These are the activations of a small neural network, seen along a few directions. Each row is one input.
In each table, some parts of the input vary, and every possible input appears once, in random order.
Descriptions start from the smaller parts, as in this example, which fits no table here: one of 8 places around a ring, together with either a single point or (one of 2 separate values, together with one of 4 places along a line) or one of 11 places around a ring.
Shared parts are said once, and a part with two or three values counts as separate values.
(in the rows, 128 means zero)

Other details of the inputs vary at random and push rows far along three fixed directions, the same in every table; ignore that.
To show where, the next rows are all for the same input, with only those details redrawn:
[ 84 237 129 130 173 192 199 145 143 155 109]
[156  74  80 117 138  72  70 135 125 109 141]
[160 143 125 100 149  98 158 129 177 160 133]
[174  54 105 108 107  65  58 141 121 111 135]
[130 105 158 124  71 148  67 172  75 105  96]
[ 93 149 108 142 134 164  96 158  85 104 108]
[111 127 133 133 102 157  81 166  79 104 101]

Table:
R1: [113 145 105 145 125 168  97 146 102 121 115]
R2: [ 76 132 130 178 126 151 108 142  95 102 121]
R3: [ 83 124  13 174 224  86 137  83 128  97 170]
R4: [124  89 159 110  73 161  74 177  38  93  95]
R5: [122  82  74 159 158  72 100 107 138 104 149]
R6: [101 193 162 158 127 170 181 128 159 157 109]
R7: [177  90 189 111  81  65 150 119 166 148 125]
R8: [ 54 134 126 158 123 188 106 110  78  69 132]
R9: [ 84 139 124 165 111 178  96 109 113  96 131]
R10: [114 175 186 153 104 162 167 138 156 160 112]
R11: [ 72 186  57 159 186 184 126 136 100 114 127]
R12: [107 144 114 147 131 160  94 158 112 124 120]
R13: [188  63 100 117 100  84  62 128 130 123 141]
R14: [189  92 178  79 100  85 133 153 165 163 129]
R15: [ 65 103 156 143  91 182  92 120  56  57 125]
R16: [134 159 101  79 186 131 175 101 184 146 160]
R17: [168 151 212 103  55 174 143 158 127 162  93]
R18: [141  88  45 110 168  90  93 107 107 109 157]
R19: [ 95 146 101 138 137 181 104 152  62  96 114]
R20: [ 37 184  66 196 188 182 151 109  75  85 132]
R21: [132  97 156 122  77 151  70 174  81 109  97]
R22: [ 40 160  89 175 157 177 143 105  49  82 127]
R23: [171 114 154 131 102  92 149 106 182 162 134]
R24: [ 92 233 128 134 166 190 191 143 150 159 110]
R25: [127 180  79 103 199 139 173  95 197 154 161]
R26: [ 99 169  92 140 214  97 218  96 179 145 150]
R27: [157 134 126  92 158 101 164 135 173 159 132]
R28: [163  72  73 107 131  85  77 114 114 116 149]
R29: [139  67  96 152 125  58  85 110 130 101 144]
R30: [152 144 222  99  67 163 141 176 132 162  95]
R31: [ 97  99  46 165 196  75 118 101 133  96 157]
R32: [ 90 135 121 177 115 157 110 126  95 106 117]
R33: [174  84 194 105  82  60 157 121 158 143 125]
R34: [145 157 108 114 175 110 162 130 188 168 145]
R35: [146 131 143 138 138  91 161 114 189 160 144]
R36: [201 102 160  82  84  98 130 121 162 169 129]
R37: [154 132 127  84 164  98 173 138 165 156 131]
R38: [167 105 163 114 112  81 178 104 155 145 139]
R39: [110 121 146 170  85 140  92 135 105 109 109]
R40: [157 138 125  79 148 124 152 108 186 151 152]
R41: [ 50 174  78 143 181 179 120 160  57  84 111]
R42: [ 77 126  19 161 219 108 122  64 150  87 185]
R43: [106 117 127 112 102 173  95 149  38  95 108]
R44: [151 132 133 125 130  97 175  86 170 157 145]
R45: [121 112  49 163 165  91 111  78 143 119 162]
R46: [139 164 101 102 185 103 179 125 175 156 139]
R47: [107 181 188 148 102 175 187 129 134 152 104]
R48: [132  55 102 149 136  59  86 121 125 101 153]
R49: [114 146 123 134 185  88 198 110 177 149 153]
R50: [155 133 134 134 135  96 176  96 175 153 144]
R51: [206  99 165  83  89  96 135 133 161 162 128]
R52: [142 105 151 129  76 149  70 166 102 121 101]
R53: [161  52 120 146  92  56  70 116 134 108 138]
R54: [148 107 147 122  65 157  72 144  88 124 108]
R55: [137  99 153 122  72 156  72 166  72 110 101]
R56: [ 98 202 159 151 121 182 194 106 139 157 115]
R57: [141  58  88 139 122  68  93  89 107 100 154]
R58: [126 157 208 142  77 160 162 142 145 154  96]
R59: [149 132 127  59 160 120 168 109 172 142 155]
R60: [147 160  95  93 189 113 195 116 159 153 147]
R61: [108 108 180 134 136 143  95 121  66 109 123]
R62: [142 166 192 110  90 172 151 164 142 163  93]
R63: [141 161 200 145  69 166 161 128 142 156 104]
R64: [145  56  84 106 154  68  73 149 109 103 150]
R65: [ 57 194  58 159 195 179 126 144  94 103 121]
R66: [176  52 143  81 148  77  62 124  98 124 147]
R67: [144 173 190 115  84 168 147 158 145 163  95]
R68: [117 192 176 107 119 192 183 157 120 158  97]
R69: [196 102 166  77  85 113 116 119 185 159 138]
R70: [136 162 205 144  70 168 167 130 135 153 102]
R71: [145 132 139 120 132 112 159  83 196 147 155]
R72: [105  78 178 152  57 145  89 148  42  82  99]
- Changing only one part turns R66 into R61. The same change can be made to R60. Which row results? => R38
- What is each input in this table made of? => one of 2 separate values, together with either a single point or (one of 5 places along a line, together with either a single point or one of 6 places along a line)
- Change only the place on the line of 6 in R13. List by row number the other rows that result. => R1, R12, R52, R54, R67
- Change only the choice among 2 separate values in R59. List by row number the other rows that result. => R15
- Change only the place on the line of 5 in R57. List by row number the other rows that result. => R22, R44, R45, R56
- Change only the place on the line of 6 in R3. List by row number the other rows that result. => R7, R20, R31, R48, R57

Table:
R73: [115  90  66 166 143  97  83  98 123  96 152]
R74: [ 83 151 122 142 139 171 124 142  82 104 115]
R75: [128  94  58 126 161 105  76 124 110 101 149]
R76: [ 97 139 127 145 117 168 100 150  87 106 112]
R77: [183  83 223  90  27 132  93 163 114 142  97]
R78: [ 89 146 118 134 139 170 118 143  81 104 117]
R79: [121 170 118 136 175 113 204  84 190 156 153]
R80: [162 120 129 126 126  89 144 118 174 154 136]
R81: [147 137 203 105  77 151 145 151 127 150 102]
R82: [ 95 143 114 126 139 168 113 142  80 105 118]
R83: [161 110 123 100 137  94 133 122 155 142 140]
R84: [130 162 121 137 162 111 191  88 193 157 151]
R85: [125  95  59 143 157 101  75 123 118 103 146]
R86: [ 83 147 137 160 119 168 118 144  81 103 109]
R87: [101 137 131 155 104 167  95 152  88 106 108]
R88: [153 127 123 118 142  95 149 118 170 150 140]
R89: [116  86  70 140 162  91  91 117 105  94 148]
R90: [145 141 120 128 151  97 166 112 175 154 141]
R91: [ 78 240 187 141 148 202 252 109 157 166 114]
R92: [169  99 124  92 130  93 120 124 148 139 139]
R93: [185  85 128  94 108  89  99 130 150 141 136]
R94: [184  89 216  94  28 135  93 163 119 144  97]
R95: [ 71 161 127 159 140 173 139 138  81 105 112]
R96: [153 120 128 114 142  91 151 117 164 148 140]
- Changing only one part turns R79 into R73. The same change can be made to R81. Which row results? => R85
- What is each input in this table made of? => one of 4 places along a line, together with either a single point or one of 5 places along a line
